Each row below holds a small network's activations on one input, seen along a few directions.
In each table, some parts of the input vary, and every possible input appears once, in random order.
Descriptions start from the smaller parts, as in this example, which fits no table here: one of 4 places along a line, together with either a single point or one of 9 places around a ring or (one of 3 separate values, together with one of 5 places around a ring).
Shared parts are said once, and a part with two or three values counts as separate values.
In the rows, zero is written as 128.

Other details of the inputs vary at random and push rows far along two fixed directions, the same in every table; ignore that.

Rows:
x1: [101  58  93 108 188 128  75 166 170 138 177 168]
x2: [134 165 171 106 146  93 145 143 148 108 104 151]
x3: [148 109 104 162 107 146 121 137 106 170 134 112]
x4: [136 129 103 158 113 179 124  87 105 142 139  86]
x5: [ 76  27  58  93 113 112  69 168 138 136 179 174]
x6: [158 106 110 174 174 165 104 139 133 167 148 114]
x7: [159 122 122 176 154 161 120 140 106 176 111 104]
x8: [ 71  29  76  79 158 108  67 158 178 116 199 179]
x9: [117 151 144 104  75  98 165 112 125 115 123 131]
x10: [127 134 128 138 121 134 123 131 102 115 100 124]
x11: [125 155 161 104 116  91 143 138 129 107  94 144]
x12: [127 162 164 106 134 104 162 110 154 103 131 134]
x13: [126 154 170 102 138  96 162 139 148 119 111 141]
x14: [128 175 159 107 142 135 164  85 154 101 138 107]
x15: [125 152 153 105  94  87 144 139 120 109  94 143]
x16: [175 148 113 205 114 180 119 126  59 161  82  83]
x17: [ 51  42  66  64 139 131  71 110 172  87 209 159]
x18: [190 133 114 215 168 184  96 141  89 181 103 101]
x19: [120 163 162 106 136 104 147 133 134  92 103 144]
x20: [127 150 159 107 103  96 164 130 138 123 117 130]
x21: [128 166 162 117 120 109 153 128 117  96  92 134]
x22: [134 123  93 158  92 177 125  90  96 148 140  89]
x23: [158 177 178 133 159 118 169 129 154 136 115 116]
x24: [141 134 113 154 149 179 122  87 126 133 150  93]
x25: [120 157 160 104 121 103 161 108 145 107 124 130]
x26: [102 144 135  92  63  88 148 134 105  89  97 143]
x27: [115 125 136 102 163 113 127 125 173 110 161 147]
x28: [162 104  98 189 139 173 104 144  92 189 119 102]
x29: [145  99  90 173 133 168  99 119 109 161 148 109]
x30: [117 147 144  97  71  79 145 142 115 109  98 149]
Description of these inputs: one of 5 places along a line, together with one of 6 places along a line.
Changing only the place on the line of 5 turns x19 into x10. The same change can be made to x23. Which row results? -> x8
A walk changes only the place on the line of 6. It starts at x16 and steps to x15. List the rest of the walk in order. -> x28, x20, x29, x4
A walk changes only the place on the line of 5. It starts at x22 and steps to x4. List the rest of the walk in order. -> x17, x24, x14
A walk changes only the place on the line of 5. It starts at x5 and steps to x28. List the rest of the walk in order. -> x7, x13, x1

Rows:
x31: [101  67  71 116 135 132  72 139 128 115 160 157]
x32: [159 108 121 178 160 152 114 155 116 167 125 124]
x33: [165 214 214 121 111  80 207 129 130 124  76 129]
x34: [ 95 149 152  78  80  75 146 115 142  78 120 155]
x35: [116  91 108 112 132 119  97 140 147 135 149 142]
x36: [ 97  93  93 110  98 129 118 114 135 131 164 132]
x37: [100  93  98 113 127 127 100 139 122 105 137 147]
x38: [101 125 146  82 186 122 135 108 192  92 174 141]
x39: [105 121 137  89 128  84 130 142 150 111 131 157]
x40: [139 114 105 170 120 160 102 122  95 140 122 109]
x41: [198 148 127 217 146 194 125 125  82 196  91  66]
x42: [119 105 112 115 144 111 103 161 147 126 144 161]
x43: [110  94 109 117 149 119 101 168 145 123 142 157]
x44: [158 125 114 176 207 190 104 100 154 156 171 100]
x45: [132 132 116 137  98 143 137 114 104 125 130 109]
x46: [184 217 181 167 111 144 179 105  86 153  59  84]
x47: [144 147 125 164  99 165 158 101  95 158 113  82]
x48: [100 198 189  50  51  52 207 100 145  61 107 142]
x49: [137 129 135 143 143 128 130 141 117 143 110 119]
x50: [ 99  91 106 107 135 132  98 142 128 121 137 147]
Changing only one part turns x48 into x45. The same change can be made to x39. Which row results? -> x49
What do these inputs look like to the network? -> one of 2 separate values, together with either a single point or one of 9 places along a line
Which other rows does x35 become when the choice among 2 separate values takes its other values? List them by row number. -> x41

Rows:
x51: [162 133 120 162 153 167 114 117 129 148 144 102]
x52: [ 66 141 159  37  90  60 174 128 164  68 132 168]
x53: [ 75 134 149  54  84  74 160 122 148  83 128 155]
x54: [162 179 158 157 118 139 166 125  96 147  78  91]
x55: [166 187 169 160 143 139 166 124 112 150  88  94]
x56: [146  78  85 164 191 176  67 147 132 167 158 121]
x57: [ 78 151 168  42 105  65 172 108 178  71 146 163]
x58: [116  75  78 148 123 155  81 126 115 145 152 119]
x59: [124  82  91 138 155 145  88 131 140 134 172 130]
x60: [116  42  76 125 119 109  78 178 138 160 169 162]
x61: [138  77  67 184 163 175  60 142 100 151 141 135]
x62: [148 123 116 162 149 153 118 121 124 145 142 107]
x63: [115  72  79 137 159 148  82 151 128 145 156 138]
x64: [ 81 133 151  47  88  67 148 136 144  83 117 158]
x65: [186 190 158 174 140 166 159  96 117 162 102  78]
x66: [160 153 139 167 146 154 126 137 104 146 106 113]
x67: [116  74  70 144 119 165  76 115 117 153 161 123]
x68: [104 157 161  80 125  79 140 133 147  77 113 160]
x69: [161 121 111 176 171 182 108 127 127 169 138 101]
x70: [ 90  63  82  97 135 116  86 138 152 108 181 158]
x71: [147  84  89 166 175 172  77 128 137 154 167 116]
x72: [153 106  91 184 121 179  95 116  90 167 130  93]
x73: [168 142 115 190 142 180 137 120  96 170 117  92]
x74: [158 182 149 162  87 145 164  99  93 139  93  84]
x75: [130  61  62 163 155 176  64 152 106 165 153 123]
x76: [168 183 161 159 128 139 168 123 101 147  85  96]
x77: [ 76  47  86  94 154 119  87 146 158 112 183 171]
x78: [161 143 121 172 120 156 137 113  99 149 113  94]
x79: [ 89  73  89  90 138 122  87 137 161 105 189 159]
x80: [ 88 152 155  54  78  72 166 119 153  69 132 150]
x81: [143  58  76 164 109 138  79 170 109 195 144 132]
x82: [142 165 156 127 122 128 162 100 134 126 122 114]
x83: [ 76  44  70 102 122 124  62 158 133 109 159 170]
x84: [156 130 121 170 170 153  95 131 121 141 112 123]
x85: [117 159 176 100 134  96 172 121 151 109 117 135]
x86: [ 90 147 160  56 118  77 167 127 166  83 138 159]
x87: [166 181 158 165 109 141 159 128  88 133  74 103]
x88: [146 156 165 114  91  73 175 154 132 143 108 143]
x89: [156 122 104 178 147 159  96 132  94 143 115 121]
x90: [146 111  98 171 120 166  95 140  86 152 108 114]
x91: [129 154 147 128 108 115 149 137 111 111  94 132]
x92: [183 176 168 169 114 112 174 144 113 183  93 112]
x93: [166 178 144 176  97 159 159  90  89 160  93  76]
x94: [163 185 156 163 114 146 174  93 108 145 105  91]
x95: [167 167 155 177 114 158 159 109  83 166  81  79]
x96: [ 75  51  74  88 130 124  83 148 150 114 180 164]
x97: [180 184 146 182 115 161 164 103  95 151 102  82]
x98: [142 168 172 120 151 116 153 130 146 129 102 118]
x99: [121  92  87 137 136 154  98 116 127 143 168 130]
x100: [136 168 153 125 119 122 162 112 135 113 126 117]
x101: [ 95  78  98  94 151 123  89 132 174 108 183 156]
x102: [115 154 165 100  94 101 166 117 123 111 100 127]
x103: [161 183 149 159  85 146 162  99  92 141  93  86]
x104: [ 85  53  77 103 143 119  72 161 142 103 172 178]
x105: [122 166 156 105 100 104 171 112 136  98 125 126]
x106: [126  57  74 163 156 176  74 140 112 164 158 124]
x107: [157 179 152 154  97 147 168 109  91 148  85  89]
x108: [ 94  62 103  94 174 120  85 142 174 120 177 162]
x109: [183 190 159 177 142 166 161  95 119 162 102  77]
x110: [ 83  57  81  97 138 115  86 137 157 104 185 163]
x111: [114  68  88 137 158 149  91 140 132 142 164 140]
x112: [126 169 159 111  99 101 149 125 112  94  86 140]
x113: [159 151 138 157 154 155 130 134 112 160 113 102]
x114: [129 150 160 123 116 115 164 120 122 125 103 118]
x115: [171 192 166 166 135 138 150 118  98 131  80 107]
x116: [168 188 168 170 135 140 161 128 105 136  83 105]
x117: [167 183 162 171 123 138 164 128  95 133  80 105]
x118: [ 97  50  56 124 132 142  43 149 115 124 149 160]
x119: [ 92 161 181  47 125  56 146 131 171  60 113 175]
x120: [136  87  97 154 175 155  76 148 133 143 146 138]
x121: [166  85  92 176 160 144  90 162 133 200 151 132]
x122: [ 70 144 162  38 102  58 178 127 170  67 137 171]
x123: [ 83 149 159  57  83  71 169 107 159  77 133 151]
x124: [154 126 124 161 162 154 115 119 136 146 139 106]
x125: [130 162 144 128  98 115 137 122  98 110  84 129]
x126: [117  87  83 137 126 156  93 117 123 146 161 127]
x127: [ 76 143 178  36 120  53 173 128 180  70 136 173]
x128: [182 180 173 183 162 162 160 112 116 168  91  81]
x129: [126 171 175 102 137 105 173 118 158 111 114 128]
x130: [ 78  47  70  91 129 125  66 155 138 124 161 156]
x131: [114  82  90 136 161 153  94 139 144 143 166 135]
x132: [ 97 158 180  57 127  61 156 139 175  69 113 168]
x133: [ 72 144 156  43  79  62 168 119 163  60 137 161]
x134: [ 99 148 149  80 101  78 139 133 133  75 105 159]
x135: [ 84 144 159  55  87  60 167 119 161  69 127 153]
Changing only one part turns x133 into x105. The same change can be made to x78. Which row results? -> x70
What do these inputs look like to the network? -> one of 5 places along a line, together with either a single point or (one of 2 separate values, together with one of 8 places along a line)
Which other rows does x105 become when the choice among 2 separate values takes its other values? List them by row number. -> x97
Which other rows does x62 become when the choice among 2 separate values takes its other values? List them by row number. -> x59
A walk changes only the place on the line of 8. It starts at x109 and steps to x101. List the rest of the walk in order. -> x124, x129, x128, x98, x132, x84
Which other rows does x94 become when the place on the line of 8 takes its other values? List them by row number. -> x61, x63, x77, x105, x110, x117, x122
